These are the activations of a small network on made-up records, seen along a few directions, one row for each record.
After each row come some of the record's fields: GAK, PIV, ZAFAR, KOBAN, GINI, FAF.
A field that a record lacks is written missing.
Other fields move the rows too, some of them a lot.
In the rows, zero is written as 500.
Strong random noise was added to every row along 2 fixed directions; ignore it. To show where, here is one row again and again, with new noise each time:
[429 423 496 619 485 358 466 511 536 421 468 433 314 412 496 439 545 618]
[434 393 555 631 611 336 500 597 490 315 530 444 399 397 618 395 587 701]
[463 495 472 498 366 419 285 451 575 547 442 484 352 428 328 450 435 459]
[420 441 442 626 384 370 460 438 574 502 413 414 229 424 404 479 521 563]

[463 394 489 651 532 444 661 549 519 516 469 493 365 440 611 605 568 654]	{GAK: fimot, PIV: missing, ZAFAR: missing, KOBAN: missing, GINI: pagi, FAF: devul}
[455 475 285 617 255 502 731 249 548 636 322 349 183 566 371 609 518 414]	{GAK: pog, PIV: meb, ZAFAR: missing, KOBAN: missing, GINI: pagi, FAF: vugoz}
[528 494 562 444 539 420 307 511 458 347 552 458 546 473 505 298 459 445]	{GAK: pog, PIV: meb, ZAFAR: tagu, KOBAN: duda, GINI: missing, FAF: missing}
[504 583 447 454 386 594 527 410 542 600 465 515 544 577 405 523 474 397]	{GAK: pog, PIV: tud, ZAFAR: missing, KOBAN: missing, GINI: furen, FAF: vugoz}
[486 523 545 455 551 529 434 564 528 485 556 562 609 497 485 470 502 529]	{GAK: fimot, PIV: missing, ZAFAR: tagu, KOBAN: pado, GINI: missing, FAF: missing}
[544 502 494 413 528 532 479 489 447 450 526 508 616 529 526 435 464 427]	{GAK: pog, PIV: meb, ZAFAR: missing, KOBAN: missing, GINI: pagi, FAF: vugoz}
[549 434 612 421 795 542 551 721 366 335 680 600 810 470 757 484 536 617]	{GAK: fimot, PIV: missing, ZAFAR: missing, KOBAN: missing, GINI: pagi, FAF: vugoz}
[544 544 578 390 585 547 402 611 481 522 558 622 688 502 524 510 440 485]	{GAK: missing, PIV: missing, ZAFAR: missing, KOBAN: missing, GINI: missing, FAF: devul}
[475 517 601 483 598 459 394 592 544 398 569 542 626 476 531 391 533 562]	{GAK: fimot, PIV: missing, ZAFAR: tagu, KOBAN: duda, GINI: missing, FAF: missing}
[505 499 372 504 361 547 644 351 462 582 421 423 369 570 441 606 485 378]	{GAK: pog, PIV: tud, ZAFAR: missing, KOBAN: missing, GINI: pagi, FAF: vugoz}
[471 473 528 568 480 378 431 534 532 419 479 446 373 454 494 420 506 573]	{GAK: fimot, PIV: missing, ZAFAR: nug, KOBAN: pado, GINI: missing, FAF: missing}
[517 554 560 378 533 491 258 508 493 435 537 536 639 499 432 322 446 413]	{GAK: missing, PIV: missing, ZAFAR: nug, KOBAN: pado, GINI: missing, FAF: missing}
[491 430 507 601 589 480 694 564 460 520 494 509 428 476 642 641 563 628]	{GAK: missing, PIV: missing, ZAFAR: missing, KOBAN: missing, GINI: vuv, FAF: devul}
[497 408 501 567 638 507 735 595 420 426 563 497 525 490 691 589 580 629]	{GAK: fimot, PIV: missing, ZAFAR: missing, KOBAN: missing, GINI: pagi, FAF: vugoz}
[573 599 486 276 441 631 314 445 488 566 526 580 725 566 366 439 376 284]	{GAK: pog, PIV: meb, ZAFAR: missing, KOBAN: missing, GINI: pagi, FAF: vugoz}
[441 414 386 716 450 406 838 427 480 476 408 335 186 517 600 624 614 629]	{GAK: pog, PIV: meb, ZAFAR: missing, KOBAN: missing, GINI: furen, FAF: devul}
[508 476 633 507 724 372 437 654 402 189 622 453 631 477 697 280 559 633]	{GAK: missing, PIV: missing, ZAFAR: nug, KOBAN: pado, GINI: missing, FAF: missing}
[438 490 505 569 530 435 534 460 515 399 490 435 462 496 520 384 575 550]	{GAK: pog, PIV: tud, ZAFAR: tagu, KOBAN: duda, GINI: missing, FAF: missing}
[505 520 623 442 606 456 284 640 528 390 592 575 655 433 510 371 493 570]	{GAK: fimot, PIV: missing, ZAFAR: talar, KOBAN: rog, GINI: missing, FAF: missing}
[456 496 463 560 483 461 563 416 500 407 471 400 427 535 500 381 571 508]	{GAK: pog, PIV: meb, ZAFAR: nug, KOBAN: pado, GINI: missing, FAF: missing}
[540 544 452 370 411 580 416 442 451 639 471 544 512 531 387 612 392 327]	{GAK: missing, PIV: missing, ZAFAR: missing, KOBAN: missing, GINI: pagi, FAF: vugoz}
[483 533 443 466 391 475 417 377 520 523 443 442 408 524 360 446 461 366]	{GAK: missing, PIV: missing, ZAFAR: tagu, KOBAN: duda, GINI: missing, FAF: missing}
[417 488 517 646 524 435 636 541 590 421 495 458 427 500 544 458 616 679]	{GAK: fimot, PIV: missing, ZAFAR: tagu, KOBAN: pado, GINI: missing, FAF: missing}
[563 525 595 388 581 457 245 550 451 335 585 495 646 479 506 262 445 451]	{GAK: pog, PIV: meb, ZAFAR: nug, KOBAN: pado, GINI: missing, FAF: missing}
[487 522 440 495 444 569 619 437 527 580 446 519 498 563 459 569 512 461]	{GAK: missing, PIV: missing, ZAFAR: missing, KOBAN: missing, GINI: pagi, FAF: vugoz}
[483 476 372 542 363 561 656 395 532 638 425 466 353 533 416 659 496 443]	{GAK: fimot, PIV: missing, ZAFAR: missing, KOBAN: missing, GINI: pagi, FAF: vugoz}
[509 460 425 550 453 475 587 485 496 533 490 440 389 483 514 592 497 519]	{GAK: fimot, PIV: missing, ZAFAR: missing, KOBAN: missing, GINI: furen, FAF: devul}
[434 424 477 673 471 317 580 462 499 392 424 361 221 462 540 452 563 601]	{GAK: missing, PIV: missing, ZAFAR: tagu, KOBAN: duda, GINI: missing, FAF: missing}
[507 494 561 497 714 524 639 618 399 304 626 492 710 534 715 424 585 633]	{GAK: pog, PIV: meb, ZAFAR: missing, KOBAN: missing, GINI: furen, FAF: vugoz}
[531 488 551 482 569 534 506 581 475 579 511 592 549 468 557 624 473 528]	{GAK: missing, PIV: missing, ZAFAR: missing, KOBAN: missing, GINI: vuv, FAF: dus}
[549 487 505 463 448 508 395 500 483 599 477 538 450 452 463 601 423 450]	{GAK: pog, PIV: meb, ZAFAR: missing, KOBAN: missing, GINI: vuv, FAF: dus}
[456 501 413 596 441 486 683 378 501 428 450 361 372 571 492 435 583 496]	{GAK: pog, PIV: tud, ZAFAR: nug, KOBAN: pado, GINI: missing, FAF: missing}
[472 486 541 561 510 388 454 506 520 406 483 455 417 474 508 386 515 541]	{GAK: missing, PIV: missing, ZAFAR: tagu, KOBAN: duda, GINI: missing, FAF: missing}
[561 465 682 443 751 403 304 661 394 180 655 487 705 444 683 201 521 585]	{GAK: pog, PIV: meb, ZAFAR: nug, KOBAN: pado, GINI: missing, FAF: missing}
[446 574 412 543 347 554 574 359 603 616 416 467 408 561 340 536 527 445]	{GAK: pog, PIV: tud, ZAFAR: talar, KOBAN: rog, GINI: missing, FAF: missing}
[531 415 601 538 651 503 525 629 452 426 588 549 597 437 669 510 550 614]	{GAK: fimot, PIV: missing, ZAFAR: missing, KOBAN: missing, GINI: pagi, FAF: vugoz}
[537 497 588 407 573 441 256 594 475 393 581 534 609 441 496 347 426 468]	{GAK: fimot, PIV: missing, ZAFAR: tagu, KOBAN: duda, GINI: missing, FAF: missing}
[524 486 558 503 525 493 478 535 478 537 503 538 493 465 550 561 478 502]	{GAK: pog, PIV: tud, ZAFAR: missing, KOBAN: missing, GINI: vuv, FAF: dus}
[552 526 571 406 595 501 400 598 442 432 566 555 658 496 567 448 459 503]	{GAK: pog, PIV: meb, ZAFAR: missing, KOBAN: missing, GINI: missing, FAF: devul}

Which values does each new row have?
[514 415 467 527 532 507 598 521 442 516 513 489 443 470 567 604 500 523]	{GAK: fimot, PIV: missing, ZAFAR: missing, KOBAN: missing, GINI: pagi, FAF: vugoz}
[465 587 488 459 391 529 360 463 624 564 489 530 551 521 337 456 465 449]	{GAK: fimot, PIV: missing, ZAFAR: tagu, KOBAN: duda, GINI: missing, FAF: missing}
[439 557 448 539 389 455 486 408 578 527 439 441 392 531 375 469 507 473]	{GAK: missing, PIV: missing, ZAFAR: tagu, KOBAN: duda, GINI: missing, FAF: missing}
[517 427 483 536 552 469 625 512 413 470 480 468 416 495 595 574 518 518]	{GAK: missing, PIV: missing, ZAFAR: missing, KOBAN: missing, GINI: pagi, FAF: vugoz}
[373 369 488 819 536 298 766 468 547 356 418 329 140 439 621 480 697 756]	{GAK: missing, PIV: missing, ZAFAR: tagu, KOBAN: duda, GINI: missing, FAF: missing}
[468 473 513 588 504 387 455 517 538 360 515 404 420 460 514 360 531 585]	{GAK: fimot, PIV: missing, ZAFAR: tagu, KOBAN: duda, GINI: missing, FAF: missing}
[460 601 417 470 255 496 354 347 638 682 378 497 355 530 212 516 413 349]	{GAK: missing, PIV: missing, ZAFAR: tagu, KOBAN: duda, GINI: missing, FAF: missing}
[402 455 469 660 429 368 526 411 576 472 408 392 230 452 438 455 573 576]	{GAK: missing, PIV: missing, ZAFAR: tagu, KOBAN: duda, GINI: missing, FAF: missing}
[511 432 463 554 533 505 666 488 425 527 480 476 412 502 583 620 527 512]	{GAK: missing, PIV: missing, ZAFAR: missing, KOBAN: missing, GINI: pagi, FAF: vugoz}
[501 436 426 541 449 525 659 453 475 595 470 476 373 499 511 666 511 473]	{GAK: fimot, PIV: missing, ZAFAR: missing, KOBAN: missing, GINI: pagi, FAF: vugoz}
[452 524 509 557 411 432 393 473 597 548 431 497 358 457 376 483 504 538]	{GAK: missing, PIV: missing, ZAFAR: talar, KOBAN: rog, GINI: missing, FAF: missing}
[500 566 530 454 421 462 296 479 561 507 473 509 493 501 371 380 433 439]	{GAK: missing, PIV: missing, ZAFAR: nug, KOBAN: pado, GINI: missing, FAF: missing}
[524 464 640 485 781 521 618 746 441 337 665 607 788 497 773 492 585 685]	{GAK: fimot, PIV: missing, ZAFAR: missing, KOBAN: missing, GINI: furen, FAF: devul}
[476 462 515 518 566 446 441 522 485 381 534 451 503 466 532 376 537 555]	{GAK: fimot, PIV: missing, ZAFAR: nug, KOBAN: pado, GINI: missing, FAF: missing}
[493 448 697 531 819 369 465 744 407 192 650 537 690 432 767 325 586 727]	{GAK: missing, PIV: missing, ZAFAR: tagu, KOBAN: duda, GINI: missing, FAF: missing}
[432 455 475 607 453 422 497 469 586 476 468 438 338 443 447 469 551 580]	{GAK: fimot, PIV: missing, ZAFAR: tagu, KOBAN: duda, GINI: missing, FAF: missing}
[466 511 560 533 544 422 383 570 562 390 548 492 538 450 498 363 518 598]	{GAK: fimot, PIV: missing, ZAFAR: tagu, KOBAN: duda, GINI: missing, FAF: missing}
[522 418 562 522 734 491 689 635 356 368 587 521 611 494 759 543 568 616]	{GAK: missing, PIV: missing, ZAFAR: missing, KOBAN: missing, GINI: pagi, FAF: vugoz}
[560 531 473 342 396 571 281 491 521 666 496 600 559 474 346 567 345 337]	{GAK: fimot, PIV: missing, ZAFAR: missing, KOBAN: missing, GINI: pagi, FAF: devul}
